These are the activations of a small neural network, seen along a few directions. Each row is one input.
In each table, some parts of the input vary, and every possible input appears once, in random order.
Descriptions start from the smaller parts, as in this example, which fits no table here: one of 2 separate values, together with either a single point or one of 11 places around a ring or (one of 5 places around a ring, together with one of 6 places along a line).
Shared parts are said once, and a part with two or three values counts as separate values.

Table:
x1: [ 36 -24  26  48   3 -24   3 -15  -2  61  20  28]
x2: [ 17  20  17 -17  19  29  55 -39   4  38 -25  40]
x3: [ 19 -28  63  -2  24   4  72  20  20  19   7  -9]
x4: [-102  -12  -45    5  -12  -17   39   17   11  -13   44   32]
x5: [ 15  27  23 -18  27  14  89  24  -3  11 -28  13]
x6: [ 10 -16  40  23  26  -8  58 -41  16  36  -5  -9]
x7: [-19   5  19  82  -4  -8  -1  14 -57  -5  -4  44]
x8: [-12   1  72 -35  39  17  33  36  -9  42 -29 -17]
x9: [-23  -5  27  18  44  44  83  18 -24  -2   6  -3]
x10: [ 17  15 -19 -26 -13   2 -86 -14   0  20  26 -29]
x11: [ -4 -23 -26 -31  -5  60  -4 -51  -3 -38  31 -29]
x12: [ 45  11 -62 -16  -6 -14 -47 -14  -9 -21 -17   7]
x13: [ 17  53  17  48 -18 -36  10   8 -30   8 -15  62]
x14: [-14  34  44  49  -8  -7 -45  37 -13  45 -27  32]
x15: [ -2 -38  -7 -48  12  52  11  13 -10 -67  14 -37]
x16: [ -1 -22  -4  59  13   4  10 -10 -63  39   1  29]
x17: [ 24  -5 -22  47 -31 -33 -64  18  28 -56  -3 -15]
x18: [-65  22 -47 -32 -20 -50  43  19  31  -3  11  51]
x19: [  9 -22 -64  23  -6  23 -49 -13 -27 -27  15 -14]
x20: [ -1 -11 -27  28 -43  17 -66  10 -26 -63  21   9]
x21: [ 29  36 -43   9 -31 -23 -57  15  -3 -61 -24  20]
x22: [  6   4  32  16  11  -9 -34   4 -30  86 -16  17]
x23: [ -6  19 -11 -48  -7  23 -28 -31  20   0  -2 -72]
x24: [  0  10  18 -76   8  31 -17  22  23 -22  11 -65]
x25: [-69 -20 -23   3 -11 -63  33  21  60   0  32  18]
x26: [-20  12  46  -8  32   8  21 -22 -12  61 -41 -20]
x27: [ 40   3   4  10   0 -15   4 -10 -37  54 -24  62]
x28: [ 34   9 -28 -68 -13  26  -1 -48  16 -29  -2 -11]
x29: [-97   3 -10 -35 -12 -57  -2  36  22  24   1   4]
x30: [ 14  11  37  85 -18 -47   3  14  -1  14   6  26]
x31: [ 36  -7 -11 -83  -4  21  17  19  10 -54 -19 -21]
x32: [-20 -13  19  20  28  62  52 -40 -16  29   9  21]
x33: [ 22 -33  -1 -30  25   2  13  21  43 -60 -10 -61]
x34: [ 23 -22 -13 -21   1   0   0 -48  41 -32  13 -56]
x35: [ -4  32  -9  10 -36 -22 -92  26  -4 -27 -12 -31]
x36: [ 45 -24 -34  12 -15  -6 -56 -18  33  -6  34 -16]
- What is each input in this table made of? => one of 4 separate values, together with either a single point or (one of 2 separate values, together with one of 4 places along a line)
- Changing only the choice among 4 separate values turns x15 into x31. The same change can be made to x32. Which row results? => x2
- Change only the choice among 2 separate values in x33. List by row number the other rows that result. => x3

Table:
x37: [-38 -37  36  -9  28  -2  97   6  11  13 -17  13]
x38: [ 42  24 -41 -11 -21   4 -60 -22   2 -26  -7 -25]
x39: [-22   8 -51   8 -28 -29 -69  19  47 -26  32  -6]
x40: [ -8 -27  56  -6  29   0  63  -4  -9  39 -16  -4]
x41: [-38   1  17  63   9 -47  13  25  23  50   9  47]
x42: [-10  10  48  58 -12 -20   5  -2 -25  40  -6  46]
x43: [ 36   2  16  49  23  -1  31 -13 -25  38 -11  45]
x44: [  9   8 -21 -81 -12  22 -20  -3  -7 -31   8 -42]
x45: [ 24   8 -23 -18   4  33 -39 -14  11 -34  10 -62]
x46: [-20  -4 -41 -85 -11  24  11   6  16 -56   7 -22]
x47: [  6  18 -21   4 -51  -6 -74  -6  -6 -37  17 -12]
x48: [ 19 -11  25  28  43  23  43   9 -37  30 -26  22]
- What is each input in this table made of? => one of 2 separate values, together with one of 6 places along a line
- Changing only the place on the line of 6 turns x44 into x38. The same change can be made to x40. Which row results? => x43
- Change only the choice among 2 separate values in x37. List by row number the other rows that result. => x46
- Change only the choice among 2 separate values in x48. List by row number the other rows that result. => x45
